These are the activations of a small neural network, seen along a few directions. Each row is one input.
Each table varies a few parts of the input and shows all the possible inputs, shuffled.
Descriptions start from the smaller parts, as in this example, which fits no table here: one of 5 places around a ring, together with either a single point or one of 11 places around a ring or (one of 3 separate values, together with one of 6 places along a line).
Shared parts are said once, and a part with two or three values counts as separate values.
In the rows, zero is written as 128.

Other details of the inputs shift rows strongly along two fixed directions, in all tables alike. That doesn't count.
These rows show it; all are for the same input, with only those details redrawn:
[103 119 126 114 130 131 130 138 126 142 126 110 120 110 127]
[ 98 164 155 166 228 143 133  41  86  67  57 143  36 151 152]
[ 62 168 127 166 186  79 100  73  24 107 130  96  77 166 108]

A family of inputs:
row 1: [116 108 149 116 121 125 117 148 127 141 136 127 106 127 124]
row 2: [104 122 129 110 134 119 126 142 145 130 144 124 120 130 127]
row 3: [144 127 119 126 126 127 136 121 131 132 145 143 153 137 109]
row 4: [105 195 120 180 166  77 104  68  32  87 157 119  94 187 109]
row 5: [129 115 121 146 121 124 125 134 141 134 127 119 142 137 120]
row 6: [136 116 127 130 127 119 125 129 138 130 138 138 154 145 121]
row 7: [143 145 117 123 108 127 126 131 126 127 132 121 139 125 132]
row 8: [111 131 119 100 131 126 128 133 131 138 130 118 122 114 121]
row 9: [136 120 136 140 106 118 126 144 122 120 130 129 139 129 137]
row 10: [132 123 119 136 127 122 121 131 149 128 140 128 146 144 119]
row 11: [135 126 122 145 114 120 127 141 139 132 129 113 133 137 133]
row 12: [184 135 153 127 153 188 166 102 185  77  78 189 104 113 167]
row 13: [133 108 129 139 121 120 129 132 130 135 125 129 149 138 122]
row 14: [113 132 121 106 133 127 137 134 138 133 151 129 120 122 115]
row 15: [134 128 130 143 105 121 127 143 132 124 133 117 133 134 141]
row 16: [134 112 123 134 123 132 129 124 118 142 120 126 154 126 120]
row 17: [135 133 123 137 107 132 127 135 120 131 128 114 137 121 139]
row 18: [164 123 167 104 169 196 157 103 189  97  83 188  68 111 155]
row 19: [103 119 126 114 130 131 130 138 126 142 126 110 120 110 127]
row 20: [140 133 111 133 127 130 132 122 143 131 147 133 146 135 107]
row 21: [139 128 134 131 112 117 123 142 131 114 143 138 144 136 136]
row 22: [130 119 115 141 123 135 126 126 130 140 122 115 147 124 118]
row 23: [145 138 124 121 109 124 125 132 117 122 129 133 146 121 128]
row 24: [144 143 109 126 117 126 125 128 133 134 128 117 140 128 125]
row 25: [125 124 136  96 123 130 115 135 122 143 136 130 112 117 116]
row 26: [119 116 147 107 127 124 113 145 135 136 149 135 110 134 122]
row 27: [141 125 117 120 124 126 127 120 124 138 124 133 156 130 114]
row 28: [147 136 125 129 116 122 137 129 124 130 147 153 150 132 124]
row 29: [137 130 115 140 116 131 127 133 128 138 124 109 138 123 131]
row 30: [117 112 143 111 123 135 117 139 116 147 132 123 110 113 122]
row 31: [135 117 136 142 111 115 130 140 122 133 127 138 145 134 137]
row 32: [147 144 111 132 120 127 134 130 141 129 150 128 138 134 120]
row 33: [139 125 133 132 117 113 126 138 130 127 139 147 150 141 136]
row 34: [138 132 109 127 124 129 124 122 135 136 126 122 149 128 112]
row 35: [101 115 133 119 128 121 129 146 137 136 131 114 115 123 129]
row 36: [176 129 146 135 162 182 156 107 209  87  70 168  99 128 176]
row 37: [136 121 129 137 113 126 130 133 111 140 122 135 150 121 135]
row 38: [138 136 127 133 112 120 123 140 140 118 145 126 137 141 140]
row 39: [144 134 123 122 114 121 128 129 116 136 126 142 152 125 128]
row 40: [137 124 130 135 108 129 127 137 111 126 125 125 144 116 134]
What is each input in this table made of? -> one of 5 places around a ring, together with either one of 2 separate values or one of 6 places around a ring
Changing only the place on the ring of 5 turns row 30 into row 26. The same change can be made to row 22. Which row results? -> row 10
Changing only the place on the ring of 5 turns row 4 into row 7. The same change can be made to row 18. Which row results? -> row 25
Change only the place on the ring of 6 in row 32. List by row number the other rows that result. -> row 3, row 4, row 12, row 20, row 28
Change only the choice among 2 separate values in row 35. List by row number the other rows that result. -> row 1

A family of inputs:
row 41: [120 140 154 152 186 139 128  83 122  86  92 149  71 152 144]
row 42: [134 132 127 130 112 109 123 136 115 128 148 136 149 137 124]
row 43: [193 102 157 125 136 211 177 123 224  98  43 183 121  92 191]
row 44: [115 120 125 121 126 120 122 132 116 142 145 122 135 128 108]
row 45: [112 127 120 131 119 119 124 137 113 142 133 107 135 121 127]
row 46: [130 134 109 145 116 115 127 130 120 132 139 111 151 135 122]
row 47: [139 129 126 132 111 116 122 132 109 135 145 135 149 135 118]
row 48: [116 128 129 122 119 116 118 142 121 138 150 116 122 131 123]
row 49: [124 146 142 151 185 141 131  76 114  94  77 143  80 145 143]
row 50: [184  93 121  93  87 185 159 169 233 146 108 146 170  85 149]
row 51: [110 122 126 118 127 114 123 136 122 135 148 123 135 131 116]
row 52: [111 123 120 133 121 116 126 137 115 143 131 108 135 124 123]
row 53: [107 116 123 135 123 117 124 136 116 140 132 109 138 125 121]
row 54: [117 129 130 121 115 117 118 143 118 133 149 115 121 127 123]
row 55: [119 127 122 120 124 118 124 132 115 145 144 122 132 127 111]
row 56: [113 128 121 130 115 120 125 138 109 136 133 106 133 118 127]
row 57: [115 124 129 124 121 113 120 142 124 139 148 118 123 134 120]
row 58: [132 140 113 129 120 112 126 130 127 128 153 127 148 139 117]
row 59: [121 140 146 152 187 142 129  75 115  91  78 143  83 145 141]
row 60: [167  83 131  78  89 190 158 178 228 157 103 141 155  70 155]
row 61: [115 134 125 114 119 116 124 138 115 132 148 120 129 123 121]
row 62: [137 127 125 136 110 113 118 133 111 134 135 125 151 136 124]
row 63: [121 132 124 118 119 122 122 133 109 138 145 119 129 120 114]
row 64: [126 151 144 148 179 144 129  77 108  88  78 140  77 138 146]
row 65: [134 136 119 136 116 113 120 136 130 128 154 122 139 144 118]
row 66: [120 130 122 118 123 122 122 132 113 144 145 121 131 124 114]
row 67: [135 127 133 136 108 110 118 142 117 129 149 131 140 142 126]
row 68: [146 160 134 158 181 144 136  67 119  84  94 157  93 154 135]
row 69: [114 132 123 115 123 115 123 137 118 137 148 121 131 127 121]
row 70: [113 129 123 117 125 112 125 137 121 138 147 123 132 130 118]
What is each input in this table made of? -> one of 5 places along a line, together with either one of 2 separate values or one of 4 places along a line
Changing only the place on the line of 5 turns row 58 into row 68. The same change can be made to row 42. Which row results? -> row 47
Change only the place on the line of 5 in row 54. List by row number the other rows that result. -> row 56, row 61, row 63, row 64
Change only the place on the line of 5 in row 51. List by row number the other rows that result. -> row 41, row 44, row 53, row 59
